Each row below is a small network's average activation on inputs in which a field has the value named, seen along a few directions.
Related values have similar rows: they may be neighbours, one step apart, or belong to one group.
In the rows, 500 means zero.
Random noise pushes rows far along 7 fixed directions. That doesn't count. These rows show it; they differ only by the noise:
[571 792 350 511 444 519 465 348 447 676 541 564 666 401 606 406 455 512
 336 462]
[546 294 530 484 503 503 495 647 497 391 477 444 510 744 487 505 578 449
 620 432]
[527 514 579 416 302 490 615 427 609 340 480 599 431 403 486 366 501 496
 595 444]
[570 669 444 527 489 545 277 464 483 529 545 564 566 550 595 429 610 549
 548 443]
[495 888 382 479 516 539 378 422 432 603 507 516 463 306 612 437 512 472
 410 507]
[508 702 465 445 364 550 351 477 476 472 531 538 398 430 512 431 562 540
 615 471]
[536 583 557 354 293 585 735 612 391 422 382 372 222 311 685 544 433 275
 367 482]
[485 488 501 465 636 468 551 628 542 417 462 410 573 666 529 421 614 394
 542 427]
[471 455 414 530 635 431 504 474 512 513 486 528 561 535 391 482 447 485
 517 523]


Field RULEV:
bura: [499 355 562 501 354 501 626 511 551 544 509 456 461 468 430 550 465 570
 445 491]
fivet: [455 742 420 481 487 575 151 465 388 531 636 489 381 491 525 553 579 605
 676 585]
feb: [389 580 368 450 431 519 488 579 264 693 501 444 463 427 357 606 348 453
 437 573]
peg: [430 457 667 447 516 541 471 783 486 336 403 342 132 387 499 578 624 434
 580 521]
gubet: [384 607 382 502 559 475 506 409 508 629 567 428 442 386 407 505 409 556
 475 545]
nuva: [573 565 493 408 420 512 608 568 506 476 521 404 720 722 572 439 577 460
 514 407]
degif: [496 737 472 468 298 471 461 348 598 532 632 572 502 441 438 274 591 612
 596 447]
luz: [493 479 418 544 548 466 506 523 359 557 466 455 325 364 465 639 349 414
 337 633]
dide: [481 369 518 467 435 461 584 558 545 548 522 539 699 651 324 456 500 618
 585 411]
vavat: [546 541 416 445 444 576 617 493 456 675 565 368 747 692 653 516 505 493
 366 410]
dava: [588 352 514 599 465 498 425 497 390 582 494 571 561 512 481 529 421 528
 401 526]
sig: [469 538 392 560 615 489 379 446 488 566 534 561 581 519 429 481 505 496
 540 527]
vil: [349 595 584 419 456 511 438 531 531 373 503 476 458 424 370 477 537 600
 673 532]
biv: [347 663 490 485 855 472 494 546 540 451 450 385 306 375 533 483 574 350
 505 615]
suv: [496 409 646 392 283 546 667 501 608 418 458 474 451 516 505 520 503 546
 600 459]
popi: [409 524 446 463 469 484 635 547 465 581 559 332 595 610 413 529 487 564
 457 498]
gisip: [520 424 559 544 463 486 367 559 577 476 603 500 464 652 489 464 648 640
 629 444]
zilo: [615 397 508 551 347 539 551 468 458 554 513 546 769 635 511 572 458 537
 476 427]
A value of RULEV combines one of 6 hidden first parts with one of 3 second parts; all combinations occur once.
Question: Changing only the second part turns biv into fivet. gubet has the same second part as biv; what does that change turn gubet into?
Answer: vavat
Question: Changing only the second part turns nuva into luz. suv has the same second part as nuva; what does that change turn suv into?
Answer: bura
Question: Changing only the second part turns dide into vil. feb has the same second part as dide; what does that change turn feb into?
Answer: zilo

Field DUBU:
puru: [567 549 493 542 481 400 663 470 552 505 486 624 797 503 482 335 503 438
 407 430]
tusuk: [479 642 364 540 718 388 646 550 499 680 540 266 638 534 559 393 544 381
 169 434]
biver: [368 776 272 518 648 428 554 555 398 747 476 405 571 340 276 479 386 463
 337 553]
neli: [597 438 504 577 156 480 388 306 483 601 609 723 480 326 333 446 394 787
 492 498]
zur: [609 436 664 414 340 588 591 576 530 345 462 366 176 490 816 529 617 391
 410 476]
ziku: [527 235 375 565 551 431 736 670 397 554 454 378 448 659 419 581 387 337
 375 511]
fori: [484 437 575 483 490 415 647 358 568 391 370 671 576 268 359 489 300 473
 472 591]
dogus: [226 744 409 321 560 507 592 769 321 671 565  81 431 569 325 592 476 495
 544 526]
bapon: [501 786 570 345 417 643 261 630 418 337 490 444 399 496 674 533 725 482
 721 445]
gogup: [380 516 520 484 692 554 435 578 470 518 477 279 263 479 598 693 530 434
 481 600]
mer: [563 485 376 552 550 460 539 307 513 549 565 648 581 481 478 427 346 450
 468 544]
rugo: [518 660 146 562 391 510 523 298 347 906 634 506 610 472 403 574 206 556
 307 577]
pofu: [559 560 247 530 321 520 429 460 237 706 590 502 555 482 367 503 330 473
 436 519]
pudo: [350 376 602 573 879 462 370 690 438 503 400 392 320 470 398 677 534 490
 490 621]
letov: [445 636 494 558 591 526 395 476 463 610 413 578 538 346 492 569 485 537
 381 549]
kif: [241 541 363 444 570 426 508 374 536 593 521 517 587 479  98 529 376 718
 732 606]
fudad: [462 412 606 479 887 572 499 663 445 253 326 399 181 406 776 702 512 190
 486 632]
kopi: [503 408 604 448 409 570 429 401 600 356 461 613 222 364 614 594 504 533
 659 544]
A value of DUBU combines one of 6 hidden first parts with one of 3 second parts; all combinations occur once.
Question: Changing only the second part turns zur into rugo. dogus has the same second part as zur; what does that change turn dogus into?
Answer: kif
Question: Changing only the second part turns pofu into tusuk. fudad has the same second part as pofu; what does that change turn fudad into?
Answer: gogup
Question: Changing only the second part turns pudo into fori. neli has the same second part as pudo; what does that change turn neli into?
Answer: puru
